A small network was shown many inputs. Here are its activations along a few directions, one row for each input.
Each table varies a few parts of the input and shows all the possible inputs, shuffled.
A made-up example of a description, with smaller parts first: values(3) and (point or line(9) or (line(4) and ring(8))).
Shared parts are said once, and a part with two or three values counts as separate values.
In the rows, 128 means zero.

Rows:
row 1: [ 77 143 171 187 146 168  65 112 171 136 126 146 158 137 118 111 134 130
  95 120]
row 2: [147 162  27 118 108 147 156 178 144 109  89 102  89 130 104 116 142 150
 163 115]
row 3: [157 175  44 150  98 127 153 175 129 123  99 101  78 105  77 150 166 196
 169 113]
row 4: [118  62 196 101 142  63 132  77 145 109 133 118 136 106 171 107 126 120
 192 159]
row 5: [205 117 109  79 102 149 152 125  96 154 129  53  82 117 155 101  90 124
  96  99]
row 6: [120 135 159 123 118 119  84  91 138 134 124 157 153 130 124 152  99  92
 141 170]
row 7: [100 141 154 169 147 153  53  94 159 145 117 137 204 156 133 137 102  95
 113 116]
row 8: [ 76 143 160 207 182 163 135 132 133 158 162 160 192 134 130  97 144 107
 117 172]
row 9: [ 39 191 153 188 150 125 101 108 142 150 119 137 160 121  68 168 152 142
 118  77]
row 10: [108  86 187 160 161 136 142 146  95 164 146 173 240 165 142  53 118  99
 105 139]
row 11: [ 68 141 166 108 166  48 154 102 177  98 114 139 110  81 158 157 153 122
 185 147]
row 12: [132 106 165 113 161  47 114  75 175 113 132 139 138 124 188 148 125 107
 188 181]
row 13: [162 189  70 111 141 112 159 135  98 165 118  65  56  68 104 162 139 169
  90  93]
row 14: [199 121  66  84  98 163 121 112  98  63 143 113  90 151 142 180 129 115
 100 137]
row 15: [ 39 177 141 196 169 138 176 129 132 153 127 148 212 115 122 123 139  93
 123 142]
row 16: [159 119  58 101  89 161 109 154 111  70 168 127  55 137 137 152 163 139
  88 142]
row 17: [ 36 179 155 164 150 155 100 117 159 135 101 136 175 116 105 145 128 117
 115  80]
row 18: [207  73  76 102  99 174 151 150 105 126  99  89  96 146 115  95 136 116
 167 111]
row 19: [111  91 203 142 137 150  71 113 118 130 105 166 209 164 125  60 106 119
  84  90]
row 20: [ 33 191 149 209 181 124 171 136 105 180 136 150 181 117  94 151 174 122
 137 127]
row 21: [198 149  94 101 134 152 137 133 134 149 137  74  46 111 137 116 124 149
  72 124]
row 22: [139  47 191  85 148  42 130 104 141 119 136 170 147 131 191  83 128 136
 167 149]
row 23: [142 184  81  76 121 118 155 172 133 151 114  53  58 108 118 138 115 136
  99  96]
row 24: [ 61 173 131 154 112  80 131  96 135 144 133 168 125  84  68 179 143 135
 138 129]
row 25: [194 129  53 147 100 164 131 169 156 113 131 110  75 140 113 105 143 184
 159 151]
row 26: [205 159 102  84 124 118 117 152 128 148 129  54  63 155 136 129  96  97
  96 121]
row 27: [107  95 173 115  85 129 102  97 119 134 136 150 162 112 133 114  96 107
 144 143]
row 28: [229 103 125  67 121 130 146 136  79 142 118  99  85 139 153  67  97 127
  70  86]
row 29: [132  70 178  94 102 108 102 121 116 143 139 198 173 135 139  90 101 116
 115 125]
row 30: [100 155 164 179 181 152 124 126 124 164 153 145 233 159 145 127 124  71
 143 160]
row 31: [224  85 107 106  61 134 129 194 111 120  95 120 108 173 152  80 152 144
 138 111]
row 32: [106  99 173 134 167  66 121  91 179 108 146 155  92  99 169 124 148 138
 171 183]
row 33: [ 90 111 196 186 145 156 148 132 101 155 147 131 225 150 134  83 109  86
 137 152]
row 34: [117 156  41 119 102 127 157 155  93  92 147 117  65 128  89 197 146 196
 109 117]
row 35: [ 87 110 212 156 122 174  77 122 131 139 124 123 190 147 122 107 100 109
 128  87]
row 36: [ 55 164 147 113 121 125 127 120 139 138 112 161 129  87 105 171 122 125
 153 127]
row 37: [188  66  96  84  89 173 151 137  79  72 151 106  95 136 133 158 108 136
 105 106]
row 38: [122 152  44  96  97 148 161 159 119  62 140 113  87 131 113 178 117 167
 103 118]
row 39: [219 116  57 112 122 163 129 145 130 125  85 100  89 171 121 129 134 116
 160 146]
row 40: [203  45  92  67  98 147 157 154  81  90 156 155 103 176 146 135 113 150
  82  97]
row 41: [ 67 135 149 145 166  18 152  89 155 126 114 144  91  78 130 172 169 153
 179 154]
row 42: [ 98 132 159 143 113 130  95 111 161 129 145 175 118 104 118 131 129 123
 123 164]
Changing only one part turns row 37 into row 38. The same change can be made to row 4. Which row results?
Answer: row 11
Changing only one part turns row 6 into row 27. The same change can be made to row 30. Which row results?
Answer: row 33
Describe the family of inputs behind these rows.
Answer: line(6) and (values(3) or line(4))
Which other rows does row 26 become when the line(6) part takes its other values? List them by row number.
Answer: row 5, row 13, row 21, row 23, row 28
Which other rows does row 21 become when the values(3) part takes its other values? List them by row number.
Answer: row 16, row 25
Which other rows does row 17 become when the line(6) part takes its other values? List them by row number.
Answer: row 1, row 7, row 9, row 19, row 35

Rows:
row 43: [ 41 139 130 155 124 125 138 111 133 108 138 157 139 102  83 190 157 134
 129 132]
row 44: [200  92 106  87  91 174  96 141 111 110 148 108  92 168 141 115 102 136
  85 105]
row 45: [ 84 127 233 158 171 100  93  84 136 197 123 140 221 129 167  51  85  78
 149 131]
row 46: [155 178  47 122 118 145 167 157 108 121 125  81  76 109  94 176 132 152
  90 108]
row 47: [108  73 196 148 137 163  85  88 146 129 123 179 204 152 150 113 127  92
 136 147]
row 48: [ 32 158 145 175 154 130 113 105 175 128 118 171 163 115 108 178 157 114
 152 159]
row 49: [188 194  29 143 123 156 174 194 126 144 106  48  65 116  89 119 137 158
 123 106]
row 50: [171 129  77  64 116  25 171 114 159  84 117  90   7  78 140 180 157 172
 181 159]
row 51: [ 79 148  84 133 107 120 123 143 124  98 109 154 110 116  88 187 153 151
 112 109]
row 52: [139 173  50 124 101 137 109 148 131 116 118 101  63 120  85 185 138 152
 105 110]
row 53: [236  61 127  38 102  67 144 113 134  83 135 116  41 121 192 108 118 147
 177 151]
row 54: [ 38 174 177 198 191  97 147 114 150 167 130 167 185 100 109 135 161 121
 149 154]
row 55: [102  65 177 120 107 149 102 112 104 107 149 172 184 155 139 114 121 102
 129 137]
row 56: [ 92  95 225 162 175 113 113 107 117 160 144 167 227 160 164  67 129  85
 147 149]
row 57: [221 102  94  87  98 176 142 156  82 121 140 100 114 159 146 104  93 127
  84 105]
row 58: [249 114  77 106 103 181 152 185  96 141 122  60 100 173 139  58 100 132
 114  92]
row 59: [ 24 209 191 186 193  82 130  94 168 196 122 127 174  75 119 120 119 115
 148 137]
row 60: [147  72 138  98  93 164 103 139 104  95 138 167 139 156 151 106 119 134
  93 112]
Changing only one part turns row 51 into row 60. The same change can be made to row 48. Which row results?
Answer: row 47
Describe the family of inputs behind these rows.
Answer: values(2) and (point or line(8))
Which other rows does row 44 become when the values(2) part takes its other values? List them by row number.
Answer: row 52
Which other rows does row 53 become when the values(2) part takes its other values? List them by row number.
Answer: row 50

Rows:
row 61: [125 115 171 143 151 131 119 118 131 150 124 134 179 146 152  90 116 102
 143 137]
row 62: [ 69 130 170 153 141 130  99 103 143 142 129 167 175 127 126 134 128 107
 132 141]
row 63: [ 34 166 176 182 167 109 125 106 139 163 131 161 188 106 104 142 142 112
 136 139]
row 64: [ 72 197  87 161 137 106 149 133 149 135 109 109  96  80  71 186 157 158
 127 114]
row 65: [222 104  82  81  90 163 128 159  95 112 140  90  81 157 143 105 101 139
  93 104]
row 66: [168 149  83 123 127 128 150 147 132 127 116  88  89 124 120 134 133 141
 136 124]
row 67: [ 96 107 183 129 146  99 125  98 138 130 141 151 153 120 152 115 127 117
 148 149]
row 68: [110 164  84 136 122 130 132 133 148 116 118 116  87 104  96 178 146 150
 122 125]
row 69: [142  76 163 125 123 148 117 129 113 121 133 161 173 161 153  90 124 108
 133 135]
row 70: [176  68 166  96 109 163 101 126  98 131 140 134 166 172 175  63  81 103
 105 113]
row 71: [183 112  81 101  93 139 145 152 111 103 126 112  83 133 116 137 136 146
 127 118]
row 72: [139 148  91 106 130  88 147 132 140 107 129 112  65 106 130 163 143 155
 134 138]
Describe the family of inputs behind these rows.
Answer: values(2) and line(6)
Changing only the line(6) part turns row 64 into row 71. The same change can be made to row 63. Which row results?
Answer: row 69
Which other rows does row 65 become when the values(2) part takes its other values? List them by row number.
Answer: row 70
